A small network was shown many inputs. Here are its activations along a few directions, one row for each input.
In each table, some parts of the input vary, and every possible input appears once, in random order.
A made-up example of a description, with smaller parts first: one of 8 places around a ring, together with either a single point or (one of 2 separate values, together with one of 4 places along a line) or one of 9 places along a line.
Shared parts are said once, and a part with two or three values counts as separate values.
In the rows, 128 means zero.

A family of inputs:
R1: [115 101 151 156 145  93  49 130 124 214  27 184  66]
R2: [148 114 194 144 140 202 172 161 108  57 202 136 143]
R3: [137  78  80  42 124 196 222 168 125  94 105 171 130]
R4: [ 98 144 163 183 124 103  81  93 107 214  80 123  64]
R5: [151 127 151  71 154 190 184 117 108  58 179 119 181]
R6: [164 137 148  63 152 180 201 137 105  60 177 118 171]
R7: [156 109 118  60 138 182 220 152 114  78 139 154 161]
R8: [ 97 154 137 197 106  71  46  99 136 197 110 108  99]
R9: [109 174 104 221 107  50  27 137 183 114 177  88 164]
R10: [153 109 135  74 136 195 197 117 123  63 147 133 162]
R11: [110 174  97 131 120  58  70  52 132 177 128  72 139]
R12: [113 168 118 210 103  56  36 121 160 132 170  89 145]
R13: [149  97 178 146 122 207 184 162 124  62 171 150 125]
R14: [151  97 161 133 124 192 207 197 114  77 162 171 123]
R15: [124 107 110  86 161  81  62  86 123 219   8 165  95]
R16: [159 124 190 135 139 191 189 181 105  59 201 134 133]
R17: [115 118 120  93 157  91  84  70 109 225  17 144  83]
R18: [148  84 147 125 122 187 209 203 112  73 151 178 111]
R19: [141  70 135 122 119 196 211 210 113  86 139 184 109]
R20: [ 99 155 109 125 126  70  84  48 126 210  81  89 109]
R21: [104 162  96 129 122  59  62  56 137 199  93  87 130]
R22: [120 175  76 141 119  45  50  78 162 135 152  67 177]
R23: [162 115 186 136 132 186 192 174 114  59 190 150 128]
R24: [100 128 166 169 132 105  78 103 106 219  60 148  60]
R25: [107 136 125 100 148  93  92  59 106 223  39 129  90]
R26: [108 172 122 210 100  72  49 111 144 152 156  80 129]
R27: [152  97 105  52 135 177 222 158 112  74 127 161 148]
R28: [103 165 139 199 103  69  56  95 131 174 146  93 107]
R29: [115 181  81 141 117  60  63  68 147 155 138  59 161]
R30: [117 175  43 160 127  35  30 117 210 112 155  70 211]
R31: [109 167  85 228 110  45  17 160 207 107 172  92 180]
R32: [ 91 148 152 194 109  82  70  92 125 208 100 111  78]
R33: [164 120 196 136 137 179 190 183 104  53 200 134 141]
R34: [166 126 144  63 145 174 205 129 114  60 167 132 165]
R35: [105 113 161 161 141 104  71 114 109 220  36 164  54]
R36: [146  83  93  49 133 186 223 165 114  88 116 169 146]
R37: [167 133 154  63 150 168 203 138 104  53 176 117 178]
R38: [122  63 122 109 104 212 206 211 131  94 126 183  82]
R39: [133  66 121 115 111 206 209 212 125  93 130 186  93]
R40: [105 152 122 114 140  89  96  49 107 217  62 102  95]
R41: [126  76  80  38 117 201 219 168 132  96 102 169 118]
R42: [117 182  62 153 123  39  40  94 185 118 159  65 195]
Question: The inputs of R25 and R24 match in every part but one. If R7 is changed in the same way as R25 into R24, which row does it become?
Answer: R14
Question: The inputs of R19 and R36 match in every part but one. If R2 is changed in the same way as R19 into R36, which row does it become?
Answer: R5
Question: Describe the family of inputs behind these rows.
Answer: one of 2 separate values, together with either one of 10 places along a line or one of 11 places along a line
Question: Which other rows does R29 become when the place on the line of 11 takes its other values? List them by row number.
Answer: R11, R15, R17, R20, R21, R22, R25, R30, R40, R42

A family of inputs:
R43: [125 130 152 155 143 134 103 151 136 104 157 126 143]
R44: [133  97  98  93 125 146 139 138 123 131 104 147 121]
R45: [120 107 154 122 153 147 119 139 114 146  97 155 106]
R46: [115 106 147 138 117 153 134 113 116 149  97 155  92]
R47: [139 134 156 165 128 132 125 131 131 117 161 108 123]
R48: [144 132 138 151 126 105 125 147 133  94 163 132 143]
R49: [138 108 141 117 134 118 141 134 111 137 102 160 108]
R50: [103 176  99 171 114  33  22  73 158 174 118  65 151]
R51: [101 163  91 142 137  47  38  59 141 219  70 107 112]
R52: [131 113 119 121 135 143 150 145 129 135  87 153 125]
R53: [137 136 115 155 128 129 135 157 150  93 149 126 161]
R54: [128 109 114  78 132 142 156 125 140 132 104 145 130]
R55: [135 110 157 132 137 144 140 121 111 159 100 136  88]
R56: [133 135 109 111 123 130 141 137 161  90 166 118 166]
R57: [131 123 159 124 128 141 127 139 105 158 100 153  92]
R58: [106 111 129 135 115 139 149 144 109 170 100 146  80]
R59: [136 125 125  69 145 145 170  93  97 135 111 129 146]
R60: [133 124 114  68 141 148 163 114 117 119 104 125 122]
R61: [120 131 145 171 108 141 119 124 137 107 156 126 125]
R62: [144 150 122 101 134 134 155 105 117  95 172 101 182]
R63: [108 135 128 167 106 125 136 156 129 127 162 118 115]
R64: [137 121  93 127 116 133 124 151 143  89 166 118 157]
R65: [138 149 110 100 131 136 148 126 137  79 167  97 158]
R66: [136 147 158 157 119 128 113 151 127 116 160 125 127]
Question: The inputs of R62 and R59 match in every part but one. If R65 is changed in the same way as R62 into R59, which row does it become?
Answer: R60
Question: Describe the family of inputs behind these rows.
Answer: one of 2 separate values, together with either a single point or one of 11 places along a line
Question: Which other rows does R55 become when the choice among 2 separate values takes its other values? List them by row number.
Answer: R47

A family of inputs:
R67: [140 105 143 125 100 207 227 180 117  53 197 141 132]
R68: [143  78  79  37 139 179 205 158 132 100  85 175 139]
R69: [135 171 109 155 130  88 104 119 146 109 161  85 176]
R70: [117 161 111 133 125  91  80 105 146 127 144 106 165]
R71: [118 132 137 142 120  91  90 104 118 192  72 139  75]
R72: [117 131 134 143 133  94  93  75 121 182  86 129 115]
R73: [112 144 118 146 127 108  73  87 138 161 107  99 119]
R74: [ 96 116 135 163 124 108  89 130 108 214  69 149  65]
R75: [137 147 101 157 116  89  88 140 157  85 191  95 173]
R76: [157  85 203 153 139 211 189 214 111  61 164 186 109]
R77: [109 152 121 155 126  85  84 113 158 151 132  99 127]
R78: [157 113 145  28 159 186 216 112  84 100 129 135 141]
Question: Describe the family of inputs behind these rows.
Answer: either one of 4 places along a line or one of 8 places along a line
Question: Which of the alternatives is R69?
Answer: one of 8 places along a line
